A small network was trained on invented records. Each row is its activation on one of them, seen along a few directions.
Here are examples, each followed by its value of one field, W.
Other fields move the rows too, some of them a lot.
In the rows, zero is written as 500.
Strong random noise was added to every row along 6 fixed directions; ignore it. To show where, here is one row again and again, with new noise each time:
[479 557 370 561 607 513 407 335 470 531 612 386 521 408 501 503 384 514
 532 549 488 433]
[607 404 630 544 317 620 519 779 391 512 602 541 318 400 444 508 791 489
 303 305 578 542]
[556 527 527 634 611 298 711 297 591 453 380 514 577 470 610 446 396 673
 297 375 525 570]
[461 537 456 475 438 628 441 487 457 510 682 419 440 433 451 498 553 353
 489 476 513 430]
[459 587 614 452 389 435 460 518 544 571 534 581 470 330 534 589 556 536
 415 481 578 552]
[496 513 502 520 386 563 582 471 514 502 601 417 433 421 520 452 644 494
 359 386 508 500]
[597 564 520 447 487 455 399 475 463 696 520 475 495 367 488 638 317 626
 446 616 500 443]
[464 537 597 544 381 453 399 590 502 563 556 570 411 245 551 571 712 654
 409 433 598 607]

[556 606 455 432 423 662 520 466 461 544 649 294 454 509 440 486 503 423
 430 530 440 342]	w5
[469 472 501 590 558 403 538 435 529 416 443 542 555 525 591 497 513 541
 508 446 513 589]	w6
[463 405 542 578 631 384 455 599 447 459 399 645 459 476 503 526 476 554
 555 431 584 616]	w11
[303 691 585 474 577 315 372 414 652 563 447 550 526 325 590 599 472 743
 647 659 581 557]	w5
[487 556 531 480 415 520 530 524 541 599 506 437 416 405 561 479 620 663
 443 511 494 560]	w4
[491 394 364 645 572 593 474 487 449 531 565 272 397 435 526 406 635 689
 549 506 449 401]	w13
[509 457 249 684 700 491 527 282 509 390 477 385 588 543 586 384 426 540
 502 413 428 474]	w3
[501 462 486 438 490 506 255 654 410 562 503 636 486 405 502 650 484 525
 570 555 536 530]	w3
[448 511 640 524 549 433 393 625 492 515 424 656 497 405 500 609 541 571
 605 538 590 591]	w6
[365 536 573 482 599 437 490 463 603 419 473 561 504 497 504 452 531 536
 610 500 528 526]	w9
[205 649 544 415 552 454 427 418 610 408 523 610 558 494 505 511 425 309
 700 589 589 527]	w1
[424 449 533 585 695 431 588 485 525 247 416 576 522 636 485 399 533 428
 520 375 554 563]	w5
[454 461 331 612 543 596 334 451 378 503 623 413 447 454 507 483 559 503
 604 560 465 495]	w10
[513 532 612 471 427 362 633 436 652 535 412 531 532 407 633 450 546 683
 410 491 530 582]	w8
[644 466 512 506 379 603 486 644 432 600 557 479 436 450 469 528 611 570
 419 474 518 528]	w4
[397 448 561 438 328 608 197 721 338 456 614 629 397 382 380 609 738 250
 591 434 559 585]	w2
[605 395 389 598 498 574 439 502 384 527 493 444 469 515 481 475 485 507
 483 502 421 489]	w10
[352 559 383 346 420 487 412 372 547 597 577 423 558 410 534 560 423 446
 601 607 448 501]	w11
[437 711 477 371 443 390 442 288 546 497 512 610 671 473 551 613 270 287
 472 579 542 505]	w1
[468 483 610 464 618 382 682 393 601 430 355 608 582 651 512 508 316 458
 500 501 546 458]	w13
[515 523 592 545 501 330 640 463 593 473 322 599 579 538 581 475 417 551
 370 413 528 590]	w1
[364 483 502 478 490 417 482 470 528 366 472 665 605 537 493 489 519 340
 586 426 506 582]	w12
[373 466 529 414 487 354 450 497 512 437 437 606 578 545 488 588 426 369
 592 495 495 571]	w2
[351 400 338 665 650 493 518 370 512 300 588 410 501 537 554 344 610 460
 567 343 515 547]	w11
[573 443 486 497 526 564 538 523 439 423 486 529 508 641 453 520 382 256
 518 472 458 445]	w6
[557 383 617 562 563 524 470 767 368 484 506 614 432 539 423 543 589 446
 513 421 619 466]	w13
[431 569 649 440 307 491 808 447 680 449 461 531 464 554 580 380 760 498
 284 367 530 545]	w7
[425 456 390 542 539 595 646 390 533 315 573 377 523 652 470 287 537 285
 565 410 492 424]	w12
[340 614 577 434 468 468 416 490 583 470 544 620 512 481 473 534 472 324
 645 554 546 461]	w12
[548 481 381 549 504 592 278 529 439 594 618 395 451 349 512 536 591 624
 512 566 501 454]	w3
[495 560 573 523 783 250 338 495 459 514 337 740 644 516 528 601 162 560
 617 636 573 524]	w7
[511 490 606 389 472 445 584 473 537 454 409 609 555 631 471 508 353 282
 437 538 499 495]	w10
[448 498 514 440 497 566 466 584 493 444 570 558 481 504 417 505 559 386
 601 488 493 471]	w9
[578 457 505 504 543 563 755 453 554 484 451 352 453 618 487 347 493 626
 454 447 454 425]	w9
[565 592 479 372 319 464 371 525 470 741 513 507 519 320 566 652 500 698
 439 665 461 498]	w7
[506 556 758 505 637 367 344 711 496 595 475 748 446 374 472 639 429 629
 629 619 662 529]	w8
[465 282 353 524 501 541 488 497 397 377 457 403 489 626 476 422 532 440
 580 385 414 550]	w2
[711 351 381 669 676 645 715 491 379 480 571 273 448 619 453 299 459 587
 418 429 376 390]	w8
[686 425 466 488 383 708 592 602 432 532 581 390 395 577 420 438 551 400
 379 447 445 421]	w4

Which value of W does each new row have?
[396 544 375 546 659 566 317 453 470 508 633 439 515 463 493 499 460 449
 649 572 529 426]	w3
[536 511 513 572 616 361 555 464 514 526 416 518 552 488 522 527 379 665
 422 544 498 524]	w1
[597 388 412 720 732 522 423 542 355 391 551 557 494 540 489 434 483 499
 587 401 531 514]	w8
[472 549 586 336 487 583 524 587 485 492 561 577 516 603 378 517 455 231
 510 573 507 390]	w7
[455 567 357 571 551 612 539 281 475 357 650 361 552 540 523 420 491 288
 505 456 448 428]	w6
[546 535 403 627 575 607 314 488 384 497 602 507 495 354 492 521 549 512
 470 453 520 482]	w3
[526 335 358 574 624 407 413 424 420 422 402 460 516 558 478 505 401 526
 567 516 440 534]	w2
[604 396 473 594 647 403 360 587 374 567 426 535 458 472 473 564 371 756
 579 593 486 488]	w12
[358 396 421 548 510 411 429 461 496 340 458 535 488 499 528 488 571 424
 605 440 490 601]	w2
[666 382 521 623 485 615 559 630 418 525 609 441 385 443 461 434 718 646
 386 422 486 501]	w8
[398 560 418 458 493 485 415 372 505 449 520 553 556 503 524 533 399 297
 601 588 497 498]	w10
[596 428 421 596 565 550 525 477 427 481 593 417 466 534 531 413 538 539
 473 445 465 474]	w8
[570 453 422 584 498 402 477 458 410 503 473 541 559 477 569 535 504 550
 395 469 468 592]	w10
